Each row below holds a small network's activations on one input, seen along a few directions.
Each table varies a few parts of the input and shows all the possible inputs, shuffled.
Descriptions start from the smaller parts, as in this example, which fits no table here: one of 6 places along a line, together with either a single point or (one of 2 separate values, together with one of 5 places around a ring) or one of 11 places along a line.
Shared parts are said once, and a part with two or three values counts as separate values.

Other details of the inputs shift rows strongly along two fixed directions, in all tables alike. That doesn't count.

Table:
r1: [ 23  38  61 -78  -2   6 -36  -1  33  -1 -38]
r2: [ 36  33  32 -45   6 -16  -6  -4   9 -11  23]
r3: [-23 -40 -14  53 -20 -12  -5  17  26  11   9]
r4: [-19   0  15  19  -3   0 -28  12  13 -13   3]
r5: [ 10  40   8 -41   8  18   6 -11 -18   1 -36]
r6: [  9 -10  12  13   5  -2 -14  -1  27   2  23]
r7: [ -6  26 -20 -12   7  14  34  -3 -53   8 -35]
r8: [ -4  33  -9   0   4  -3  42  15 -55  17 -10]
r9: [-26 -26 -30  38   4   5  29   2 -51   6   1]
r10: [-29 -21  -9  37  -6  10 -28   4  15 -16  -3]
r11: [  6  -4  51 -25   7  13 -67  -6  47 -28   1]
r12: [ 32  47  22 -40  12   2  -6  -6  32  10  -6]
r13: [ -4   5 -23 -15   4   0  31  -8 -62 -11  -5]
r14: [ -2  -4  51 -28 -10   3 -63   8  60 -16 -19]
r15: [ 15   5  52 -16 -11 -15 -46  15  74   3   8]
r16: [  7  28 -22   7   5  -3  47   4 -33  24  -5]
r17: [ -3 -40 -38  40  -6  -5  -5 -15  29 -14  36]
r18: [  4   9 -21 -23  13  22  36 -20 -54  11 -30]
r19: [-12 -42 -35  41 -13  -1  -2  -3  49  18  -1]
r20: [ 22  17 -27 -16  19   7  53 -15 -33  29  -8]
r21: [-27 -44 -21  41  -9  -6 -20  -2  -1 -30  27]
r22: [ 25  33  14 -38   0  -9  29   8   2  30 -18]
r23: [-20 -23  26   6 -15  -1 -46  13  42 -11 -11]
r24: [-22 -24 -19  62 -10  -4 -10  10  21  -1  20]
r25: [ 17  11 -23  -3  14   4  50  -9 -33  26   1]
r26: [ -3  11  -7 -16  13  10  34  -2 -63   8 -18]
r27: [ 15  25   9 -51   8   3   6 -12 -36 -19 -12]
r28: [  3  12 -15  -8   2 -12  37   3 -58  -3  13]
r29: [-15 -40 -13  55  -3  -2  -9   3  14  -1  29]
r30: [-13 -40 -24  48 -10 -12 -10  -2  12 -19  40]
r31: [-24 -42 -10  53  -3   1 -15   6   6  -6  26]
r32: [ 40  23  30 -50   9  -7 -32 -17  50 -18  22]
r33: [-19 -48 -39  28  -8  13 -22 -27  12 -30   7]
r34: [ 15  43  78 -65  -2 -13 -31  24  18  -1 -18]
r35: [ -8  11  -4  -2  -8 -11  41  22 -43  27 -18]
r36: [ -3   0 -36  32   1   3  28  -3   1  16   3]
Description of these inputs: one of 4 places along a line, together with one of 9 places along a line.
Question: The inputs of r13 and r32 match in every part but the place on the line of 9. If r26 is changed in the same way as r13 into r32, which row does it become?
Answer: r20
Question: Start at r1 and move only the place on the line of 9, one step at a time. The first step leads to r14. Which rows follow, in order?
Answer: r23, r34, r35, r3, r15, r22, r19
Question: Start at r12 and move only the place on the line of 9, one step at a time. The first step leads to r36. Which rows follow, in order?
Answer: r16, r24, r8, r4, r10, r7, r5

Table:
r37: [  8  17 -25   6  14   7  41  -4 -22  27  -1]
r38: [ 13 -11   5   7   8   1  -7  -2  28  10  12]
r39: [-22 -41 -19  31   1   1 -33 -14  -5 -49  35]
r40: [ -2  10 -54  23   8   0  60  -1 -37  33 -13]
r41: [-41 -31 -40  28  -4   1  37  10 -67  12 -21]
r42: [  5  27   7 -24  -1   6   1  -6 -15  -4 -26]
r43: [  0  24  52 -42 -11  -5 -37  17   6 -23 -13]
r44: [ -1  23  18 -21   1  14  -2  -2 -29  -7 -16]
r45: [  1 -37   8  17  -8  12 -44 -15  49 -18   9]
r46: [  9   8 -34  -8  -6   0  41  -6 -20  14 -13]
r47: [-23  -6  31   9   3  11 -46  10  12 -20   1]
r48: [ 20  41  42 -36   3 -21   3  26  13  11   5]
r49: [  2 -17   0  -5   2  -2 -15  -6  37   5   3]
r50: [ -5   4   9 -27  -7   0   8   1 -34   0 -22]
r51: [  4   7 -49  23   1   8  61 -10 -44  29  -2]
r52: [-39 -65 -45  67 -14  14   4  -7 -24  -9  -3]
r53: [  5  37  44 -44  15  13 -19   4 -11  -9 -17]
r54: [ 20  50  43 -27   8 -17  -2  21  12  14   2]
r55: [ 10  19  27 -20   3 -21  14  19  -2  22   6]
r56: [  9  22   2  -5 -11 -20  33  19 -17  16   3]
r57: [  6  27  10   4  10  -6  25  15 -16  21   9]
r58: [-19 -50 -16  38 -11  13 -22 -12  12 -15   1]
r59: [ -4 -41 -15  32   4   9 -19 -10  39   0  12]
r60: [-12  -7 -11  -1  10  12  25   1 -53   6 -22]
r61: [-14 -24  32  10 -11   6 -45   7   9 -24   2]
r62: [  6   2 -25  -7   6  -7  43  -1 -20  31  -6]
r63: [  3  15 -35   3  11   5  37  -7 -20  21 -18]
r64: [ 25  13 -18 -23  17  -4  19 -23 -25 -17  27]
r65: [ 23  23  22 -30  -5 -18  17   8   1  19   4]
r66: [  2  -5 -26 -14  -5   3  33 -14 -29  13 -20]
r67: [ 32  54  56 -44  16  -5 -13  11  27  10  10]
r68: [ 17  28   3 -23  17  12  12  -9   0  13  -6]
r69: [  0 -32  -2  11 -13  -2 -30 -11  53  -5  11]
r70: [ 11  27  10   4  -1  -7  25  10 -19  18  11]
r71: [-16  -9  21 -11 -13  -4 -17   9 -17 -10 -11]
r72: [ -1  12 -45  30  -5  -8  62   4 -43  30  -6]
r73: [ 10   6 -16   7  11  -5  50   7 -35  31   1]
r74: [-42 -24 -20  44  -4   6 -10  11 -18  -8 -13]
r75: [ -1 -29  13  41 -13 -10 -18  10  32   0  29]
r76: [-24 -42  -2  16  -5   4 -36  -4  34 -13  -2]
r77: [ 29  15   6 -27   5   6  17 -12  -9  11  -7]
r78: [-26 -11  10  23 -14   3 -34   9   4 -20  -9]
r79: [ 16  21 -13 -10   5  12  25 -14 -15  13  -6]
r80: [-10  21  15 -11  -1  11   5   6 -46  -5 -15]
r81: [ -4 -42 -49  50   3  -7   0 -19   9 -22  53]
r82: [  8  20  44 -41  11  -7 -40  -1 -18 -48  25]
r83: [ 27  39   9 -24   1  -5  11  -2   7  14  -6]
r84: [-24 -47 -60  62  -9  -3  16   2  22  11  12]
r85: [ 10 -21  18   3 -14 -10 -39  -3  67  -3  20]
r86: [ 11   3  -4 -20  14  12  19 -10 -19   9 -16]
r87: [ 27  29  25 -24  12 -24   4   3 -15 -17  45]
r88: [ 14  39  54 -63  -6  -2 -29   9   6 -20 -20]
r89: [  8  11  23 -43  -5   0  -8  -6  -6  -4 -19]
r90: [ 12  31   9 -32  12   7  -1  -6   5   4 -23]
r91: [-15 -53 -42  73 -13  -2  16   0   7  12  24]
r92: [ -2  24  29 -42   3   0 -12  12  -7 -11 -22]
r93: [ 28  41  34 -50   7  13 -13 -13   9  -4 -11]
r94: [  5 -16  27 -13   7  -1 -69 -18  41 -58  39]
r95: [-20 -33  -9  20 -18   4 -34  -3  34 -23  -2]
r96: [  9  20  -4 -10   3 -14  30  16  -4  20   0]
r97: [-14 -18  18  -3  -5   3 -52   3  53 -25  -3]
r98: [ 24  38  37 -65   9   0 -17   1  25  -6 -18]
r99: [-12 -39 -44  50 -19  -5   4  -1  31   3  15]
r100: [-30 -31 -22  40  -2  10 -27  -5  25 -13  -8]
r101: [-20 -24   8  22   3  18 -49  -7  42 -21   5]
r102: [ -5 -23  -5  33 -19 -14 -18  11  50  -3  23]
r103: [  7   9  -5  -9   4 -15  36  10 -15  29   1]
r104: [ 32  30  13 -30  16 -19  12  -5 -16 -14  41]
r105: [ -2 -17   6  40  -9  -1 -28   2  51  -3  31]
r106: [  5  25 -17   7   8  -9  40  10 -20  27  -5]
r107: [-14 -35 -32  33  -5   2 -12  -3  43  -2   6]
r108: [ 25  42  26 -47   3   5 -10 -10  11  -4 -21]
r109: [-46 -38 -30  42 -11   2  -1  16 -20 -10 -10]
r110: [-27   2 -41  19   6   9  42   3 -64  11 -33]
r111: [-34 -30 -35  36   3  10  36   8 -72   8 -18]
r112: [  5   5  -3  12   8 -10  42  15 -33  27   6]
r113: [  2 -20  33 -18  -1   1 -62  -7  73 -16   5]
r114: [  8  13 -16 -24  -6   3  23  -7 -15   3 -20]
r115: [-13 -38  15  17   2  12 -50  -6  41 -20   3]
r116: [  7  21  -7 -18  16  17  18 -12 -18   9 -16]
r117: [ -5 -10  17  40 -16 -15 -36  14  55  -5  24]
r118: [  9  26  22 -30   4  15  -8  -9 -10  -8 -14]
r119: [ 15  47  56 -54   0   2 -34   4   5 -17 -23]
r120: [  3   9 -49  14  -2   5  49 -12 -33  21 -18]
r121: [  3  -7 -60   4  14   3  50 -28 -67 -12  14]
r122: [-34 -46  -4  25  -8   3 -33   3  18 -13  -3]
r123: [ 33  21  14 -27   4  -1  19  -5  -6  17   0]
r124: [ -6 -28  21  28 -20 -21 -32  13  52  -1  29]
Question: What is each input in this table made of?
Answer: one of 8 places along a line, together with either a single point or (one of 2 separate values, together with one of 5 places around a ring)
Question: The inputs of r54 and r90 match in every part but the place on the line of 8. If r75 is changed in the same way as r54 into r90, which row does it become?
Answer: r45
Question: The inputs of r76 and r55 match in every part but the place on the line of 8. If r118 is changed in the same way as r76 into r55, which row does it become?
Answer: r70
Question: Change only the choice among 2 separate values in r44. List by row number the other rows that result.
Answer: r53
Question: Change only the place on the line of 8 in r42. List by row number the other rows that result.
Answer: r72, r78, r83, r108, r117, r119, r120
Question: Change only the choice among 2 separate values in r106. List by row number the other rows that result.
Answer: r72
